These are the activations of a small neural network, seen along a few directions. Each row is one input.
In each table, some parts of the input vary, and every possible input appears once, in random order.
Descriptions start from the smaller parts, as in this example, which fits no table here: one of 3 separate values, together with either a single point or one of 11 places around a ring or (one of 4 places along a line, together with one of 8 places around a ring).
Shared parts are said once, and a part with two or three values counts as separate values.
In the rows, zero is written as 128.

Rows:
R1: [123 105 129 119 139 138  95 136 137 136 118 138 149 100]
R2: [109 101 117 145 116 126 127 142 132 117 151 146 114 101]
R3: [139  86 126 120 141 116 100 131 134 116 126 123 139 117]
R4: [140 125 144 110 141 140 131 141 160 154 106 141 140 129]
R5: [122 236 111 130 126 140 157  61  61 119 125  86 143 182]
R6: [109 216  95 144 128 138 119  58  36 102 136  86 150 156]
R7: [126 117 140 130 118 131 160 151 146 136 138 143  98 131]
R8: [156 112 128 130 113 108 151 141 157 124 130 138 115 142]
R9: [103 115 131 136 128 134 108 150 134 137 132 140 131  92]
R10: [139  89 123 132 113 107 110 139 128 107 144 130 117 115]
R11: [114 129 151 128 131 137 142 149 155 155 118 139 112 126]
R12: [156 105 140 112 142 119 136 136 156 134 112 125 130 145]
Describe the family of inputs behind these rows.
> one of 2 separate values, together with either a single point or one of 5 places around a ring
The inputs of R6 and R5 match in every part but the choice among 2 separate values. If R10 is changed in the same way as R6 into R5, which row does it become?
> R8
Change only the place on the ring of 5 in R10. List by row number the other rows that result.
> R1, R2, R3, R9

Rows:
R13: [162  85 123 116 126 110 131 136 167 119 136 153 127 127]
R14: [ 94 177 107 145 130 141 161 114 106 127 139 124 134 121]
R15: [125 162 111 140  97 125 151 104 104 105 155 120 125 149]
R16: [155  78 143 108 143 109 136 149 154 120 134 125 113 136]
R17: [150  84 115 127 144 101 144 146 173 114 135 138 139 123]
R18: [155  98 142 129 108 117 136 181 137 126 143 144  99 121]
R19: [ 96 105 128 148 119 123 147 152 173 140 131 151 114  97]
R20: [166  94 147 115 124  94 117 159 154 124 128 126 115 132]
R21: [136  85 125 128 140 117 122 131 185 136  99 134 153 120]
R22: [ 99 107 140 122 118 136 147 158 167 139 148 151 118  96]
R23: [114 114 159 127 110 123 128 176 150 148 131 138  98 102]
R24: [138 151 131 105 150 142 128  96 100 128 106  94 147 157]
R25: [105 178 114 133 111 150 148 105 100 131 140 139 122 125]
R26: [111  98 149 127 123 140 142 159 145 147 129 151  87 108]
R27: [118  98 155 123 150 149 117 147 154 161 108 151 111 120]
R28: [153  95 156 107 131 117 102 154 162 144  99 121 137 125]
R29: [128  91 131 135  97 114 145 151 167 117 154 145 112 121]
R30: [152 169 123 134 107 128 142 133  74 114 144 119 112 149]
R31: [116 186 145 128 136 143 109 117  95 150 110 113 134 142]
R32: [161 149 118 119 137 123 137  96  87 112 126 113 117 165]
R33: [124 161  97 149 121 126 166 117 102 103 152 118 136 143]
R34: [ 84 114  86 146 134 126  38 102  42  73 170  93 165  65]
R35: [120 115 165 123 136 132 103 164 158 162 109 138 122 114]
R36: [151  78 146 107 145 134 116 137 158 143  98 134 126 131]
R37: [128  89 117 144 122 114 160 164 164 114 152 143 123 115]
R38: [145 158 111 113 133 144 123  83 112 128 108 122 161 148]
R39: [127 154 126 139 108 126 150 111  87 109 145 106 102 159]
R40: [ 83  41 108 149 122 105  26 141 106  86 161 123 147  43]
R41: [132 157 105 133 139 128 128  84 122 125 100 108 165 148]
R42: [147 156  95 132 144 112 150  98 110 103 135 113 151 151]
R43: [138  87 138 111 127 123 114 128 183 137 109 134 149 123]
R44: [104 107 147 126 132 138 115 138 179 155 119 152 134 112]
R45: [114 170 135 128 149 161 123 100  91 149 108 125 123 148]
R46: [147 158 109 123 119 111 134  86 113 106 138 114 140 157]
R47: [174 165 121 117 129 115 125 115  83 114 127 114 127 157]
R48: [121 185 133 130 116 144 136 131  79 138 130 125 110 127]
R49: [110 176 108 146 151 153 131  96 110 144 109 138 150 135]
R50: [102 105 134 144 145 132 122 141 181 154 110 151 138 110]
R51: [ 97 170 135 135 116 142 145 109  91 133 131 112 101 138]
R52: [151 167 135 103 142 135 116 116  95 130 107  95 157 149]
R53: [142  82 139 131 115 125 147 161 141 123 143 144  89 130]
R54: [100 179 127 131 131 149 121  90 117 143 119 126 147 140]
The inputs of R29 and R15 match in every part but one. If R27 is changed in the same way as R29 into R15, which row does it become?
> R45
The inputs of R19 and R14 match in every part but one. If R44 is changed in the same way as R19 into R14, which row does it become?
> R54
Describe the family of inputs behind these rows.
> one of 2 separate values, together with either a single point or (one of 4 places along a line, together with one of 5 places around a ring)
Change only the place on the line of 4 in R36. List by row number the other rows that result.
> R21, R28, R43

Rows:
R55: [103 197 125 125 166 158 133  93  96 148 103 104 159 147]
R56: [ 91 196 133 133 133 161 153 111  75 140 135 114 113 141]
R57: [115  93 150 119 159 144 122 159 191 168  98 154 141 104]
R58: [181  68 124 119 111 101 142 158 180 115 137 157 120 128]
R59: [115 187 122 147 105 118 164 115  78 108 155  98 102 156]
R60: [151 170 125 109 149 128 120  75  94 122 101  85 155 175]
R61: [168 176 112 123 117 105 144 103  80  97 138  92 134 172]
R62: [ 85  77  94 156 122 111  14 125  61  80 163 114 153  44]
R63: [130  94 143 144  75 102 147 172 183 132 147 160  89 111]
R64: [104  89 144 130 127 157 150 166 175 159 132 179  99  98]
R65: [164  62 136 105 143 123 118 130 194 140  99 150 142 132]
Describe the family of inputs behind these rows.
> either a single point or (one of 2 separate values, together with one of 5 places around a ring)
Change only the choice among 2 separate values in R59. List by row number the other rows that result.
> R63

Rows:
R66: [117 209 129 134 116 144 164  96  93 140 119 113 115 164]
R67: [145  90 158 123 139 125 175 172 202 153 111 154 105 144]
R68: [159 207 118 112 130 130 183  75 121 124 113  96 145 197]
R69: [127  96 156 126 119 131 157 172 194 159 118 155  91 114]
R70: [119 125 153  85 201 167  55  98 156 189  47 112 194 117]
R71: [133 207 131 130 138 139 183  97 104 132 114 105 129 189]
R72: [129 157 107 132 114 123 103  93  45  99 140  92 137 141]
R73: [125  92 148 131 121 126 146 181 188 153 127 164 115 108]
R74: [103  47 106 147 130 124  92 151 161 112 143 169 141  60]
R75: [ 98 158  88 154 122 125  86  81  53  89 155 103 151 116]
R76: [139  45 134 124 117 110  96 169 146 118 139 134 112  91]
R77: [ 93 160  77 151 129 139 101  73  60  97 145 122 161 107]
R78: [112 210 121 139 121 140 155 106  90 131 129 114 139 153]
R79: [172  89 148 109 129 113 173 152 219 141 109 150 124 155]
R80: [110  41 116 146 123 111  77 156 150 110 153 152 127  71]
R81: [150 173 102 130 125 120 119  90  66 104 134 102 141 154]
R82: [160  60 129 122 128 107 112 166 167 124 133 144 117 104]
R83: [123  81 157 120 120 137 133 180 172 146 139 152  94 102]
R84: [127 177 123 125 121 120 122  97  61 113 138 103 127 151]
R85: [110 198 130 128 120 151 142 105  75 125 142 102 118 147]
R86: [137  65 153 121 123 106 113 176 162 128 136 150 106 104]
Describe the family of inputs behind these rows.
> either a single point or (one of 2 separate values, together with one of 10 places along a line)
A walk changes only the place on the line of 10. It starts at R79 and steps to R67. List the rest of the walk in order.
> R69, R73, R83, R86, R82, R76, R80, R74
Change only the choice among 2 separate values in R76. List by row number the other rows that result.
> R72

Rows:
R87: [118 161 115 145 113 131 168 116 127 128 142 141 114 142]
R88: [110 136  96 151 117 125 123 109 104 104 157 137 130 112]
R89: [117 156 135 139 124 128 163 134 111 129 135 116 103 146]
R90: [105 128 119 117 140 153 104 100 105 124 124 116 150 111]
R91: [121 164 144 129 104 129 143 127 118 137 124 119 112 143]
R92: [145 133 122 132 127 110 145 125 107 107 138 105 119 152]
R93: [109 131 114 138 122 129 124 130  87 104 149 108 127 109]
R94: [133  41 163 118 126 129 142 202 224 162 127 175 102  93]
R95: [113 152 141 118 141 152 143 104 129 149 109 123 126 148]
R96: [146 145 122 122 145 124 121 110 134 134  98 112 164 145]
R97: [122 138 121 135 133 133  95 122  89 121 137 129 128 116]
R98: [146 136 101 141 106 117 153 108 122 104 133 127 132 145]
R99: [159 140 127 122 133 122 122 120 108 123 125 122 128 152]
R100: [110 146 118 132 156 133  91 111 117 132 121 123 162 112]
R101: [120  14 145 133 125 117  95 194 198 136 129 173 115  69]
R102: [119 171 134 118 146 145 142 122 139 156 106 123 153 136]
R103: [114 142 124 125 113 127 102 122  97 113 150 115 134 109]
R104: [161  20 148 112 138  99 120 188 220 141 126 169 105  99]
R105: [141 129 128 111 145 134 126  95 125 126 112 113 142 154]
R106: [131 162 140 129 129 139 140 129 112 146 122 133 112 146]
R107: [150 142 131 122 108 112 126 118 115 114 127 108 128 149]
The inputs of R90 and R95 match in every part but one. If R101 is changed in the same way as R90 into R95, which row does it become?
> R94
Describe the family of inputs behind these rows.
> one of 3 separate values, together with either a single point or one of 6 places along a line
Change only the place on the line of 6 in R87. List by row number the other rows that result.
> R89, R91, R95, R102, R106
A walk changes only the place on the line of 6. It starts at R100 and steps to R90. List the rest of the walk in order.
> R97, R103, R93, R88
